A small network was trained on invented records. Each row is its activation on one of them, seen along a few directions.
After each row come some of the record's fields: TUDU, TUSE, DUVO, DOM, NADIZ, MEMUF.
A field that a record lacks is written none.
The largest differences between rows may come from other fields.
Strong random noise was added to every row along 2 fixed directions; ignore it. To show where, here is one row again and again, with new noise each time:
[-295  -56  149  -32  -67   83   12  -10  135 -179  -59 -366  -23  -73
   31  172  -62  228]
[-261  -90  113 -163 -177  -26  146   29  147  -56 -105 -207  231  -47
    8  184  -48  -50]
[-267 -104   92 -142 -108   26  141   72  128 -105 -111 -231  180  -61
   60  186  -27   -2]
[-294  -75  123  -37  -24  111   32   36  119 -201  -73 -359  -23  -81
   74  176  -40  221]

[-108  -73 -299 -139  254  -62   37  447 -307 -339  129  -11 -285    5
  420   45  316  180]	TUDU=none, TUSE=pez, DUVO=bazo, DOM=zopuv, NADIZ=dugo, MEMUF=none
[  15  -37 -102   86   25  263  -70  164 -172 -134  184 -155 -285 -103
  122 -114  -47  356]	TUDU=none, TUSE=pez, DUVO=nebo, DOM=pagin, NADIZ=sepo, MEMUF=none
[ 158  -22 -207 -186  -22 -211   49  409 -351   -5  198   75  -90   34
  272   58  288    0]	TUDU=none, TUSE=pez, DUVO=bazo, DOM=pagin, NADIZ=dugo, MEMUF=none
[ -30   94   16 -191 -419 -314  -29 -180 -145  103  119  203  182  100
 -333   50   57 -172]	TUDU=none, TUSE=pez, DUVO=nebo, DOM=pagin, NADIZ=dugo, MEMUF=none
[  61  169  -54  246 -187 -217 -401   94 -285 -248  250 -186 -287  128
  167  -67  159  554]	TUDU=none, TUSE=pez, DUVO=bazo, DOM=zopuv, NADIZ=sepo, MEMUF=none
[ 115 -100  140   12 -555 -313  -92 -218  -27  230  -84  475  439    2
 -157  156  158 -323]	TUDU=bana, TUSE=pez, DUVO=bazo, DOM=gire, NADIZ=sepo, MEMUF=neti
[-211  -18  -84 -379  123  116  385  120  148  185 -133  -46  263   56
  -99   88  -15 -216]	TUDU=none, TUSE=pez, DUVO=nebo, DOM=pagin, NADIZ=dugo, MEMUF=none
[ -95  240    2  242 -253   54 -160 -243   87   14   29 -201  -54   58
  -96   59   -2  173]	TUDU=bana, TUSE=samod, DUVO=nebo, DOM=zopuv, NADIZ=sepo, MEMUF=neti
[ 325   81  -35  -76  244   52  -30  -19  119   55  224    4   97  343
    3 -244 -169 -125]	TUDU=lik, TUSE=pez, DUVO=nebo, DOM=pagin, NADIZ=dugo, MEMUF=neti
[ 112   62   60  -70 -452 -317   -2  -15 -180  197  -62   49  251  173
 -217   22  -19    6]	TUDU=none, TUSE=pez, DUVO=bazo, DOM=gire, NADIZ=sepo, MEMUF=none
[-325 -174   28  -85  346  264  104   79  -19 -115 -158 -321 -331 -181
  137   97   23  351]	TUDU=none, TUSE=pez, DUVO=bazo, DOM=gire, NADIZ=dugo, MEMUF=none
[  80  -61   66  -77  192  -21  287   15   25   46 -130  130  282  -74
  130   15  -14 -267]	TUDU=bana, TUSE=pez, DUVO=bazo, DOM=vekef, NADIZ=sepo, MEMUF=neti
[ 134  -52  -45 -204   77  159  165  252  -11  -10 -139   52 -117    3
  202   51   25    3]	TUDU=lik, TUSE=pez, DUVO=bazo, DOM=gire, NADIZ=dugo, MEMUF=kovi
[ -18 -328 -104   83  332  160  -39  343 -267 -159  -43  202  157    3
  324  -25  224 -175]	TUDU=none, TUSE=pez, DUVO=bazo, DOM=gire, NADIZ=sepo, MEMUF=none
[ -13   41   73  154  161  162  -13   50  -66  -81  209 -610 -430   -9
  119  -58  -25  654]	TUDU=none, TUSE=pez, DUVO=bazo, DOM=gire, NADIZ=sepo, MEMUF=none
[-241   56   77  276   88  124 -374 -123  -10 -129 -145   49   20  -58
  194  142  245  122]	TUDU=bana, TUSE=samod, DUVO=bazo, DOM=zopuv, NADIZ=sepo, MEMUF=neti
[-130   38 -104    8  166  135   -9   91  -56  -18  -69   94  -81 -134
  387    7  196  160]	TUDU=bana, TUSE=pez, DUVO=bazo, DOM=zopuv, NADIZ=sepo, MEMUF=neti
[ 136   71 -209  -42  357   36  -96    1  -93  -23    1  472  181   15
  172 -165  283 -269]	TUDU=bana, TUSE=pez, DUVO=nebo, DOM=zopuv, NADIZ=dugo, MEMUF=neti
[  84   93   24   61  -57 -151  -95   45 -198 -142  298  -70 -274   33
  234  -48  164  268]	TUDU=bana, TUSE=pez, DUVO=bazo, DOM=pagin, NADIZ=sepo, MEMUF=neti
[  65   17  151  -14  -23 -277  -63 -218   18  -47  110   71 -111   45
 -290 -221   63  -15]	TUDU=none, TUSE=pez, DUVO=bazo, DOM=vekef, NADIZ=dugo, MEMUF=none
[ 381  -28 -255  -19  529  133  190  505  -16 -128  217  -50 -174   80
  138 -331  -40   13]	TUDU=none, TUSE=pez, DUVO=nebo, DOM=vekef, NADIZ=dugo, MEMUF=none
[ 235   32 -239 -103  -50 -273  -74   51  -80  177  222  544  306  116
  -23 -237  -40 -398]	TUDU=bana, TUSE=pez, DUVO=nebo, DOM=zopuv, NADIZ=dugo, MEMUF=kovi
[  14  -97   14   38  445  235  149   97   28 -176 -172  -10  -77 -157
  310  -76 -163   80]	TUDU=lik, TUSE=pez, DUVO=bazo, DOM=vekef, NADIZ=sepo, MEMUF=kovi
[  38  -66 -208 -236 -340 -214  127  230 -163  138 -196  599  468  -86
  355   13  339 -519]	TUDU=bana, TUSE=pez, DUVO=bazo, DOM=zopuv, NADIZ=sepo, MEMUF=neti
[-145   -3  125 -194  249  201  200 -121  257  -51   37 -273 -153 -130
 -174  -14 -145  154]	TUDU=none, TUSE=pez, DUVO=nebo, DOM=gire, NADIZ=dugo, MEMUF=none
[-127  -50  -12  -69 -399 -343  127  180 -150  169    1  -33   32   85
  -94  333   26   19]	TUDU=none, TUSE=pez, DUVO=bazo, DOM=gire, NADIZ=dugo, MEMUF=none
[-103  -28  -69  227  -21  -68 -330  -48 -118 -169  142   11 -230  -78
  333   53  262  351]	TUDU=bana, TUSE=pez, DUVO=bazo, DOM=zopuv, NADIZ=sepo, MEMUF=neti
[ 192  -40 -227 -173   22  -37   66  317 -138  -50   83  267  181  202
  280 -379  127 -214]	TUDU=bana, TUSE=pez, DUVO=bazo, DOM=zopuv, NADIZ=sepo, MEMUF=kovi
[ 280  -30 -302  -49  152   77  348  272  -21  -16  -22 -120 -128   22
   51    2   -8    7]	TUDU=bana, TUSE=pez, DUVO=nebo, DOM=vekef, NADIZ=dugo, MEMUF=neti
[ -28   66  152  -21 -644 -328 -262 -276  120  163  135   -1 -220  -86
 -199  202  -41  271]	TUDU=bana, TUSE=pez, DUVO=bazo, DOM=pagin, NADIZ=dugo, MEMUF=neti
[-259   -9  220   33  -47  242   11 -199  219 -128  -31 -319 -280 -206
 -250  186  -22  124]	TUDU=none, TUSE=samod, DUVO=nebo, DOM=gire, NADIZ=dugo, MEMUF=none
[  22  -61   90  211  188  199  -76   25  179   13   11   27 -169   67
  110  -73  -84  286]	TUDU=lik, TUSE=pez, DUVO=bazo, DOM=gire, NADIZ=sepo, MEMUF=neti
[-193   56  -19  183  227  221   94   -6  137 -150  -35 -597 -585 -133
 -164  104 -306  646]	TUDU=none, TUSE=pez, DUVO=nebo, DOM=vekef, NADIZ=dugo, MEMUF=none
[  37  198   21    5 -308   62   22   25  134    0  218 -627 -360   17
 -200  174 -151  444]	TUDU=none, TUSE=samod, DUVO=nebo, DOM=pagin, NADIZ=dugo, MEMUF=none
[  28  -67 -264   -8  323  168  -32  247 -209 -281    1  195   31   13
  314 -261  -16  -35]	TUDU=bana, TUSE=pez, DUVO=nebo, DOM=zopuv, NADIZ=sepo, MEMUF=kovi
[-104 -148  164   15 -377 -133  -56 -158   32  -77 -177  134  135   38
 -108  224   69   20]	TUDU=bana, TUSE=pez, DUVO=bazo, DOM=gire, NADIZ=sepo, MEMUF=neti
[ -46 -152 -248  -86  323  206  414  381   94 -124 -334  -46   55 -107
  177  222  -52 -105]	TUDU=bana, TUSE=pez, DUVO=nebo, DOM=vekef, NADIZ=dugo, MEMUF=neti
[-133   78   49  183 -214 -215 -355  -72  -75  -92    1  145   46 -108
  227  121  162   17]	TUDU=bana, TUSE=samod, DUVO=bazo, DOM=zopuv, NADIZ=sepo, MEMUF=neti
[ 177   19  -80  -32    9  -55  195  211   39 -219  -18 -451 -285  254
  -24   75 -169  348]	TUDU=bana, TUSE=pez, DUVO=bazo, DOM=vekef, NADIZ=dugo, MEMUF=neti
[ 191 -119 -218  -15  330  224  325  374  135 -225   65 -335 -185   29
   17  -16   33  176]	TUDU=none, TUSE=pez, DUVO=nebo, DOM=vekef, NADIZ=dugo, MEMUF=none
[-116  -46  115  -96   35  -94  161 -231  208  131 -237   62    9   -3
 -193  -24  -68 -121]	TUDU=bana, TUSE=pez, DUVO=bazo, DOM=vekef, NADIZ=dugo, MEMUF=neti
[  77  105  -18   80 -168  -16  -78 -162 -147   79  151  100  -33  -80
   32   34   76  104]	TUDU=bana, TUSE=pez, DUVO=nebo, DOM=pagin, NADIZ=sepo, MEMUF=neti
[  29   87  -44  287   44   79 -413  120 -254 -269  333 -122 -575  -26
  313 -185   91  543]	TUDU=bana, TUSE=pez, DUVO=bazo, DOM=zopuv, NADIZ=sepo, MEMUF=kovi
[-152  -82    0  137  339  269 -350  249 -111 -271 -213  -54  -90 -138
  276  265  313  182]	TUDU=none, TUSE=samod, DUVO=bazo, DOM=pagin, NADIZ=dugo, MEMUF=none

Here are new rows. What are their fields?
[ -94  159   -3  113 -244 -289 -240  -35 -185   13  240 -162 -133   20
  107   33   27  388]	TUDU=none, TUSE=pez, DUVO=bazo, DOM=zopuv, NADIZ=sepo, MEMUF=none
[ 187  -64   -1 -106  163  -29  171  -43  389  176 -154  289  362  125
 -202  -82 -298 -396]	TUDU=lik, TUSE=pez, DUVO=nebo, DOM=vekef, NADIZ=dugo, MEMUF=neti
[  24   59 -122 -326 -586 -454  304   -1  206  431   47  118  445  203
 -112  149   89 -536]	TUDU=bana, TUSE=samod, DUVO=bazo, DOM=zopuv, NADIZ=dugo, MEMUF=neti
[  93  -30 -302 -273 -237 -467  104  278 -257   65  207  143  198  145
  173   40  225 -220]	TUDU=none, TUSE=pez, DUVO=bazo, DOM=zopuv, NADIZ=dugo, MEMUF=none
[ -39   51    3  -53  148  251  406  147  179   31 -290 -220  293  -41
 -117   31 -182 -211]	TUDU=none, TUSE=samod, DUVO=nebo, DOM=vekef, NADIZ=sepo, MEMUF=none
[-358  211  252  253 -353   36 -241 -501  -49   -7   13 -146 -286  -41
 -265  273 -156  439]	TUDU=bana, TUSE=pez, DUVO=nebo, DOM=pagin, NADIZ=sepo, MEMUF=neti
[-343 -170  127  200  176  305 -229 -126  -86  -83 -369  -11  -44 -181
   59  100  140  289]	TUDU=none, TUSE=pez, DUVO=bazo, DOM=gire, NADIZ=sepo, MEMUF=none
[ 144  -30   30 -113 -229 -160  122   99 -119   57   67   65  178  280
  -38 -197 -146 -184]	TUDU=bana, TUSE=pez, DUVO=bazo, DOM=gire, NADIZ=sepo, MEMUF=kovi
[ -52  -39    2  209 -101  161 -161   25  -78 -125  -87 -326 -508  -69
  106  220  166  323]	TUDU=bana, TUSE=samod, DUVO=bazo, DOM=gire, NADIZ=dugo, MEMUF=neti
[ -21  -41  -19  100  133  138  251  102  112  -15  -93    1  187   49
  -55  -93 -220 -363]	TUDU=bana, TUSE=samod, DUVO=nebo, DOM=vekef, NADIZ=sepo, MEMUF=kovi
[   8   98 -192  -19 -300 -247  121   93   36   92   39  127  297   29
   89  126   32 -261]	TUDU=bana, TUSE=samod, DUVO=nebo, DOM=zopuv, NADIZ=sepo, MEMUF=neti
[ -66 -160 -100  -69 -191  -29  -79  195 -110  -22 -128  -23  161   87
   80  268  208    9]	TUDU=none, TUSE=pez, DUVO=bazo, DOM=pagin, NADIZ=dugo, MEMUF=none
[ 223    9  105  327  141 -107 -356  -75 -149 -258  195  -54 -262  -95
   -2 -182   60  438]	TUDU=none, TUSE=pez, DUVO=bazo, DOM=vekef, NADIZ=sepo, MEMUF=none
[-319  -60  -17   52  241  317  264   63  -25 -149 -205  -59 -122 -130
  129  230  -58  192]	TUDU=bana, TUSE=pez, DUVO=nebo, DOM=gire, NADIZ=sepo, MEMUF=neti
[  22  -48  -33   35  273   40 -113  343 -267 -326  133 -102  -59  -57
  406   72  161  301]	TUDU=none, TUSE=pez, DUVO=bazo, DOM=pagin, NADIZ=sepo, MEMUF=none
[ -28    8    6   49   13   72  -37  151 -128  -56   48 -400 -381 -106
  133   61  112  249]	TUDU=none, TUSE=samod, DUVO=bazo, DOM=gire, NADIZ=dugo, MEMUF=none
[-100   48  -11   39 -697 -337 -147  -49  -85  108   62  112  132  -63
    4   95  244 -149]	TUDU=none, TUSE=samod, DUVO=bazo, DOM=zopuv, NADIZ=sepo, MEMUF=none
[ 241  130  232  339   97 -131 -460 -247  -80 -263  112  -34 -212   -4
  -47 -135  -73  408]	TUDU=bana, TUSE=pez, DUVO=bazo, DOM=vekef, NADIZ=sepo, MEMUF=neti
[ 324   82  -25 -201 -458 -579 -318 -185  -46  284   27  571  550   25
  -60  -12  118 -422]	TUDU=bana, TUSE=pez, DUVO=bazo, DOM=zopuv, NADIZ=dugo, MEMUF=neti
[   2  -36  -29   86   86   92   61  -11   83    2 -140 -221 -399  -97
   28   34  -37  321]	TUDU=bana, TUSE=pez, DUVO=bazo, DOM=vekef, NADIZ=dugo, MEMUF=neti
[ -66   68    3 -175 -557 -325  -65 -184  -41  262  101 -312 -130  117
 -320  110 -141  378]	TUDU=none, TUSE=pez, DUVO=bazo, DOM=pagin, NADIZ=dugo, MEMUF=none
[-101   64   74  -46 -464 -168 -111 -120  -28   62  -98  373  238 -132
  109  132  250 -309]	TUDU=bana, TUSE=samod, DUVO=bazo, DOM=zopuv, NADIZ=sepo, MEMUF=neti
